Each row below is a small network's average activation on inputs in which a field has the value named, seen along a few directions.
Values that are neighbours, or in one group, have similar rows; names and order tell nothing.
In the rows, 500 means zero.
Strong random noise was added to every row along 16 fixed directions; ignore it. To show where, here is one row again and again, with new noise each time:
[617 760 505 646 685 548 325 528 399 548 434 520 537 398 500 458 262 739
 420 717 544 514 443 400 578 459 559 433 380]
[256 438 670 476 550 733 692 566 533 380 379 503 467 527 406 506 578 121
 697 392 577 533 523 523 433 392 542 545 684]
[507 745 605 481 495 499 542 452 310 276 710 556 504 405 425 478 507 301
 620 604 684 536 543 566 649 504 821 324 494]
[561 537 375 695 363 521 560 426 284 315 679 418 534 529 427 604 525 574
 403 518 333 619 342 532 465 678 647 404 449]
[517 514 543 434 589 601 573 512 382 556 663 475 415 475 463 538 490 467
 537 576 593 542 643 403 418 430 495 426 569]
[666 753 441 362 430 526 651 526 402 132 281 421 575 530 531 528 627 259
 586 273 395 401 393 724 478 509 471 242 521]
[185 437 456 761 528 358 417 509 310 593 780 546 531 557 324 531 688 554
 585 674 268 472 408 344 500 351 661 674 704]
[228 563 458 647 272 394 584 471 550 507 578 444 562 468 495 489 424 673
 381 585 653 715 517 553 399 389 606 395 535]
[469 522 400 478 474 557 671 507 273 260 420 555 597 581 318 606 479 437
 630 336 199 487 515 551 293 442 542 474 532]
[554 571 536 527 906 627 442 531 553 510 316 545 454 570 538 453 366 315
 780 575 521 523 514 398 508 745 591 647 234]
[390 530 285 796 749 401 596 633 516 606 497 309 547 492 419 356 356 621
 713 647 359 708 544 428 353 622 714 609 379]
[514 446 511 613 449 583 649 531 464 639 765 314 525 542 350 615 566 605
 462 613 507 659 590 427 380 386 417 469 646]
[583 363 420 757 451 706 459 522 252 859 420 470 531 461 469 330 351 653
 456 418 552 535 176 272 413 653 502 602 385]
[662 370 458 767 330 754 654 417 596 370 642 527 395 564 395 500 671 639
 439 362 185 389 241 565 840 530 673 638 547]
[490 403 324 457 340 526 537 577 465 518 398 498 486 206 417 364 244 462
 346 498 789 391 786 711 453 610 624 370 460]
[458 586 304 456 611 526 544 443 539 478 353 521 361 556 660 503 415 551
 450 535 508 503 534 512 389 596 476 422 288]
[554 329 453 500 401 548 500 389 294 445 711 583 309 436 640 484 444 484
 337 504 462 516 509 498 548 634 612 439 424]
[717 478 380 493 432 563 563 434 619 389 432 655 543 588 328 492 621 378
 682 345 369 186 492 701 767 674 650 650 319]


Field Demev:
s10: [546 200 496 632 672 314 467 579 305 588 588 521 600 527 412 396 492 246
 768 557 130 476 591 511 574 547 622 789 484]
s11: [379 582 485 394 639 386 502 717 820 344 456 313 518 386 367 473 693 543
 717 369 542 449 625 473 423 534 561 489 880]
s4: [346 475 468 365 644 252 368 501 344 555 757 589 236 258 762 356 420 436
 334 820 518 440 795 529 605 204 581 377 594]
s20: [466 527 639 277 464 601 630 524 755 474 395 623 401 490 470 427 676 383
 598 284 590 282 541 568 660 236 441 539 652]
s13: [601 650 521 549 792 363 423 543 480 749 718 562 431 477 562 283 538 608
 755 690 492 406 535 337 745 360 683 601 438]
s7: [269 446 370 564 761 639 529 707 510 620 179 332 484 505 400 482 485 492
 581 463 410 473 493 316 199 503 351 598 678]
s17: [543 366 574 364 551 402 425 499 385 576 532 441 493 517 620 557 492 439
 374 517 468 592 535 406 343 532 280 471 511]
s5: [456 466 596 635 643 512 480 614 553 453 333 471 540 451 562 345 383 546
 696 381 309 610 367 433 491 494 592 613 557]
s12: [434 560 387 405 656 626 639 611 354 264 199 474 609 520 298 574 451 258
 706 351 395 456 601 552 210 604 493 473 553]
s15: [224 412 343 512 409 500 550 560 547 512 407 605 613 552  51 611 784 343
 609 430 338 141 537 633 476 261 490 707 750]
s16: [431 277 555 512 418 606 430 414 481 408 571 592 339 408 609 496 414 510
 363 427 538 566 403 442 564 710 640 546 526]
s9: [512 334 501 564 332 549 613 461 591 573 602 483 354 554 656 371 639 597
 475 323 395 522 311 454 621 497 514 585 559]
s8: [547 457 596 424 336 496 444 488 474 506 317 591 656 407 435 449 323 486
 439 348 667 533 454 563 464 509 486 489 424]
s19: [421 626 513 664 295 687 612 455 577 476 524 587 650 496 123 492 564 646
 614 409 687 431 297 462 688 520 792 580 583]
s2: [431 508 461 334 692 401 320 506 460 139 332 533 341 501 816 510 561 354
 478 375 325 455 397 446 431 830 511 457 475]
s3: [535 323 477 544 259 560 660 440 527 835 708 600 586 466 200 436 461 670
 570 490 689 442 651 512 576 330 622 633 509]
s14: [608 452 570 518 261 231 478 386 241 560 739 628 730 546 463 514 265 626
 374 622 305 685 599 613 521 258 504 517 297]
s1: [319 429 424 318 313 293 605 437 512 612 523 541 350 437 777 229 565 401
 531 289 782 555 424 525 394 547 622 399 417]
s18: [411 508 530 553 447 475 404 453 377 651 400 619 502 510 582 407 521 480
 341 564 455 427 253 451 625 269 418 544 516]
s6: [267 665 424 427 494 503 680 438 819 564 458 585 458 624 403 607 454 971
 400 537 465 566 658 410 360 126 386 507 517]
Each value of Demev is a pair of two hidden parts, and every pair occurs once (5 first parts, 4 second parts).
s17 and s10 share the first part; s17 and s6 share the second. Which value has the first part of s6 and the second part of s10?
> s12
s14 and s9 share the first part; s14 and s18 share the second. Which value has the first part of s18 and the second part of s9?
> s19
s11 and s3 share the first part; s11 and s15 share the second. Which value has the first part of s15 and the second part of s3?
> s5
s16 and s8 share the first part; s16 and s4 share the second. Which value has the first part of s4 and the second part of s8?
> s1
